A small network was shown many inputs. Here are its activations along a few directions, one row for each input.
In each table, some parts of the input vary, and every possible input appears once, in random order.
Descriptions start from the smaller parts, as in this example, which fits no table here: ring(8) and (point or line(11) or (values(3) and line(6))).
Shared parts are said once, and a part with two or three values counts as separate values.
(in the rows, 128 means zero)

Other details of the inputs vary at random and push rows far along two fixed directions, the same in every table; ignore that.

Rows:
r1: [ 82  61  71 128 168 142  58 165 106  45 202 181]
r2: [168 131 135 117 117 129 134 147 119 153  97 117]
r3: [149   6  72 129 157 117 169 178  81  94 162 151]
r4: [ 60 192 153 120  97 203  99  90 113 128 161 134]
r5: [ 95 160 143 118 127 165  43 112 154  88 144 171]
r6: [161  46  58 104 180  83 137 187 142  80 143 135]
r7: [ 77 197 162 148 118 166  45  95 163 132 141 160]
r8: [182  94 112  93 102 114 212 126  98 175 124 109]
r9: [140 174 162 135  97 154 185 122 101 158 102  95]
r10: [ 70 213 127 130 110 171  57  89 157 141 172 136]
r11: [114 168 143 115  79 189 105  76  99 159 125 147]
r12: [172 166 202 144  95  92 199 115 151 143  92  63]
r13: [ 68 146 116 149 148 169  48 118 126  78 137 130]
r14: [142 121 154 121 102 167 145 107 102 198  68 105]
r15: [148 156 161 141  79 164 180 102  83 176 109  93]
r16: [ 80 195 138  97  96 183  56  83 124 137 160 139]
r17: [149 160 145 143  85 144 171  95 100 206 107 121]
r18: [158 174 188 115  91 101 156  92 165 143  94  98]
r19: [167 169 149 126 103 103 189 126 123 217 107  73]
r20: [ 69 137 155 150 137 140  37 102 174 102 148 176]
r21: [156 126 120 141 128 109 141 152 123 165 122 127]
r22: [161  45 112 130 157  59 166 175 150  43 169 144]
r23: [139  27  74 122 172 108 174 194  99  79 154 150]
r24: [135 122 150 151 110 154 150 113 104 215  83 116]
r25: [102 131 132 119 149 132  74 108 143  97 106 138]
r26: [ 69 202 136 136 101 187  78  86 122 144 149 178]
r27: [ 69 181 162 141 103 213  81 106 112 126 130 147]
r28: [154  51  60 123 164  86 177 185 117 105 162 183]
r29: [175 174 147 143 102 103 180 128 116 204  96  88]
r30: [170  95 125 120 105 122 222 137  87 162 141  90]
r31: [157 163 201 128  97  96 199 113 156 152 110  53]
r32: [185 176 172 113 106  99 186 118 148 166  76  75]
r33: [175  42  73 132 179  73 181 207 131  84 141 100]
r34: [135 146 143 154 130 118 129 121 109 192  68  94]
r35: [ 94  83  79 141 133 164  73 128 104 102 187 221]
r36: [190  58  56 133 173  52 184 202 144 107 152 135]
r37: [115 116 112 135 138  87 100 122 161  69 184 189]
r38: [168 123 149 122 121  50 202 127 170 151 136 102]
r39: [133 113 146 145 156 104 143 137 128 107  92  87]
r40: [ 93 196 171 125 108 159 106  97 146 122 151  99]
r41: [161  96 131 147 145 102 171 157  90 143  79  72]
r42: [151 179 161 138  95 138 160 124 102 160 112  76]
r43: [141 135 114 156 153 105 129 140 138 155  82 102]
r44: [170 172 170  98 109 101 185 116 153 173  95  67]
r45: [ 86  60  47 106 172 126  39 140 103  42 178 203]
r46: [185  33  87 101 182  51 176 187 148  88 124 127]
r47: [ 84 126 111 143 143 152  98 115 111 137 111 165]
r48: [ 55 129 120 141 139 188  67 111  95  86 134 162]
r49: [ 77 187 184 152 105 150  52  81 177 128 137 159]
r50: [105 206 160 141 110 139  94  91 154 144 134 136]
r51: [ 64 164 146 114 117 209  54  97 124 138 110 161]
r52: [ 75 104 103 121 124 188  51  87  90 112 129 182]
r53: [113 166 113 135 123 150 102 129 132  85 168 125]
r54: [ 69 208 141 127 106 188  65  96 142 109 175 111]
r55: [ 58 198 136 122 102 188  83  83 129 154 164 166]
r56: [169   7  53 138 167  71 189 165  83 128 128 158]
r57: [159 150 176 150 136  98 164 135 160 197  62  75]
r58: [139 169 149  93  97 147 177 109 121 181 102 101]
r59: [106 199 136 104 104 163  92  96 149 143 137 104]
r60: [ 90  60  56 101 166 138  38 154 117  51 193 204]
r61: [192  40 107 104 156  39 183 173 160  72 140 143]
r62: [ 83 218 132 145 107 168  58  91 151 137 153 143]
r63: [171  22  58 103 176  71 197 178  98 100 102 145]
r64: [177  93  81 101 135  90 152 161 107 101 150 148]
r65: [132 151 186 146 131 135 139 133 144 149  82  67]
r66: [161  79 100 136 145 110 148 182 103  98 149 130]
r67: [154  55 126 113 158  72 135 153 166  83 120 142]
r68: [186  35  64  96 158  82 202 193 112  98 136 161]
r69: [174 178 182 140 108 107 196 129 137 152  92  58]
r70: [157 139 156 121  86 167 155 106 103 194  79 114]
r71: [ 95  51  64 128 142 165  84 148  87  48 216 212]
r72: [177 117 153 139 136  96 185 164 140 123 107  85]
r73: [ 72  55 102 130 168 116  54 143 155   6 208 191]
r74: [127 143 180 159 131  89 134  98 162 160  67 100]
r75: [ 75 168 118 118 131 135  69 101 159 103 198 168]
r76: [149 177 150 106  94 148 172 108 115 173  87 112]
r77: [162 107 132 148 163  65 171 144 144 154  73  97]
r78: [135 109 171 154 139  95 144 125 142 104  85  93]
r79: [161 157 151 154 134 112 160 145 153 206  61  64]
r80: [ 79  55  83 110 173  96  44 119 154   9 178 207]
r81: [ 57 168 145 143 121 196  65 101 129 160 118 163]
r82: [ 76 192 175 103  93 154  64  64 172 109 156 142]
r83: [177 124 130 142 135 110 178 173 133 130 109  77]
r84: [ 91 211 133 116 102 180  53  88 145 115 144 138]
r85: [ 77 155 116 117 116 168  73 114 109  92 203 145]
r86: [105  86  49 104 161 133  54 157 144  33 201 199]
r87: [152 114 162 156 107 148 190 115  73 191  52  68]
r88: [163 152 145 129 134 115 152 126 134 175  38  57]
r89: [178  29  65 130 178  54 174 200 116 128 141 139]
r90: [138 157 145 129  87 144 176  92 107 216 121 107]
Description of these inputs: values(3) and line(5) and line(6).
Q: Changing only the line(5) part turns r1 into r41. The same change can be made to r24. Which row results?
A: r56
Q: Changing only the line(5) part turns r79 into r10. The same change can be made to r89. Which row results?
A: r19
Q: Changing only the line(5) part turns r2 into r16. The same change can be made to r49. Which row results?
A: r38
Q: Which other rows does r3 become when the line(5) part takes its other values? List them by row number.
A: r15, r30, r71, r87
Q: Which other rows does r11 become when the values(3) part takes its other values? List them by row number.
A: r15, r17
Q: Which other rows does r61 become when the line(6) part takes its other values? List them by row number.
A: r2, r5, r68, r70, r86
